A small network was trained on made-up records. Each row is its average activation on records with the value named, seen along a few directions.
Related values have similar rows: they may be neighbours, one step apart, or belong to one group.
Strong random noise was added to every row along 5 fixed directions; ignore it. To show where, here is one row again and again, with new noise each time:
[  91 -397 -235  -53  -19 -226  306  400 -553  -63  535  -60  349   65
 -349 -221  246  107  411]
[-740 -119  161  210 -126  -75  -26 -111 -140 -160 -202  -81   93  160
  133  -49  132 -192  297]
[-239  356  -28  161 -184  179  -77 -237  480  120 -425  -89   26  -85
  232  -24 -339  -77 -415]
[-697 -546 -257  248 -118 -189 -110 -146 -803 -356  421  108  318  -35
  112 -155  279 -138  273]
[-146   95 -102  172 -135  -88  290  262    8   50 -169 -202  431   98
  -91 -318   67   51   18]
[ -71  189   52  -54   97 -132  -71 -123   25  179   34   71  -76  -10
   56    3 -162  116   36]
[ 241  157   54 -192  155 -192  121  145    4  265  177   12  -42   52
 -176  -33 -106  221  196]


Pak, 12 values:
p12: [  55  108 -340   35 -215   88  -80 -135  298  -38   97   17  -28 -232
  -17  -85 -304 -128 -407]
p11: [ 293 -162 -295  -50  142  -73 -119 -282 -362  -48  449  296   69 -325
  -31  -15  -42  112   38]
p8: [-143   79  172  235  177  -86  169   98  -77  -42 -312  -84  467  163
   74 -386  255   66  205]
p5: [ 394  -28 -309   44  158 -136  -97  -47 -560  -16  310  226  188 -152
  186 -181  167  302 -461]
p4: [-527   61   91   54  248 -356 -643 -442 -596  -76   38  479 -357 -103
  606  418   88  124 -346]
p7: [-690  544   16  326 -125 -192 -201 -362  283  120 -379   -7   18   39
  324 -143 -279  -43 -409]
p3: [   7  -95 -297  -13  377 -369 -324 -335 -732   71  683  427   61 -249
  114 -105   60  273  176]
p10: [  63  371 -319  231 -287  252  216   93  544  148 -425 -263  409 -119
   12 -285 -233  -88 -553]
p9: [ 206 -111 -173   75    5  125   15  133 -102  -78  -19  -60  288 -118
   76  -65  212   89 -344]
p6: [ 253 -186 -196   97 -137  397 -103  -57   88 -229 -101  -47  172 -134
  104  -81   91 -153 -388]
p1: [ 106 -473 -177   43 -223   48   57  187 -534 -382  279   88  152  -69
  -54  -36  342  -59 -299]
p2: [ 437    9    6   41   13  308  157  216  454  -92 -320 -162  -25   58
  -86    1   10  -88   39]
Pak is arranged as a line.
- A walk along Pak starts at p4 and steps to its neighbour p1. Put p12, p11, p10, p9 in the order it reaches them. => p9, p11, p10, p12
- Which values are neighbours of p2? Give them in the order they are listed. => p8, p6

Lado, 12 values:
h5: [-107  388  486   18  202  -16 -198 -194  329   61 -540   60 -268  132
  222   92   55   68    4]
h11: [-483 -254  188   33  135 -360 -157   11 -723 -221  220  183  -78  173
   87  -13  457   18  416]
h7: [ 388  773   18    5  114  -45  -78    2  676  370 -451   18 -273  -48
  124  122 -347  289 -592]
h8: [  94 -789 -110 -164 -276  545  197  -15  264 -305  369 -197  -75 -131
 -340  156 -175 -522  451]
h12: [-308  449  157  125  -42 -178   87  -62  258  183 -387 -154  115  120
   51 -170  -65   67   14]
h4: [ 582 -606  -23 -203 -472  761  267  260  414 -325  -39 -361 -115    5
 -333  335   -6 -443 -111]
h10: [ 165 -148 -390  154  -91   94 -100   26 -340  -95  281   60  350 -131
   60 -166   91  110 -504]
h6: [   8  359   -2   50  130 -312  382  350   -1  289 -105  -92  384  107
 -189 -455   31  227  305]
h1: [-295 -940 -318  -26 -525  402   47   96 -252 -556  508  -61 -313 -183
 -176  464   52 -537   97]
h9: [ 201 -297 -162 -211 -454  674   75  -97  712  -48   35 -335 -402  -94
 -264  355 -376 -515   20]
h3: [ 116   28  193 -103  -72 -208  592  666  163  138  -81 -260  179  270
 -481 -105   75   46  387]
h2: [ 392  152  357 -262  408  -10 -298 -103    2  165  -94  178 -294  106
  162  282   11  212   72]
Lado is arranged as a line.
- Fewest steps between h6 and h10? => 6
- A walk along Lado starts at h2 and steps to its neighbour h4. Put h11, h8, h1, h3 in the order it reaches them. => h11, h1, h3, h8
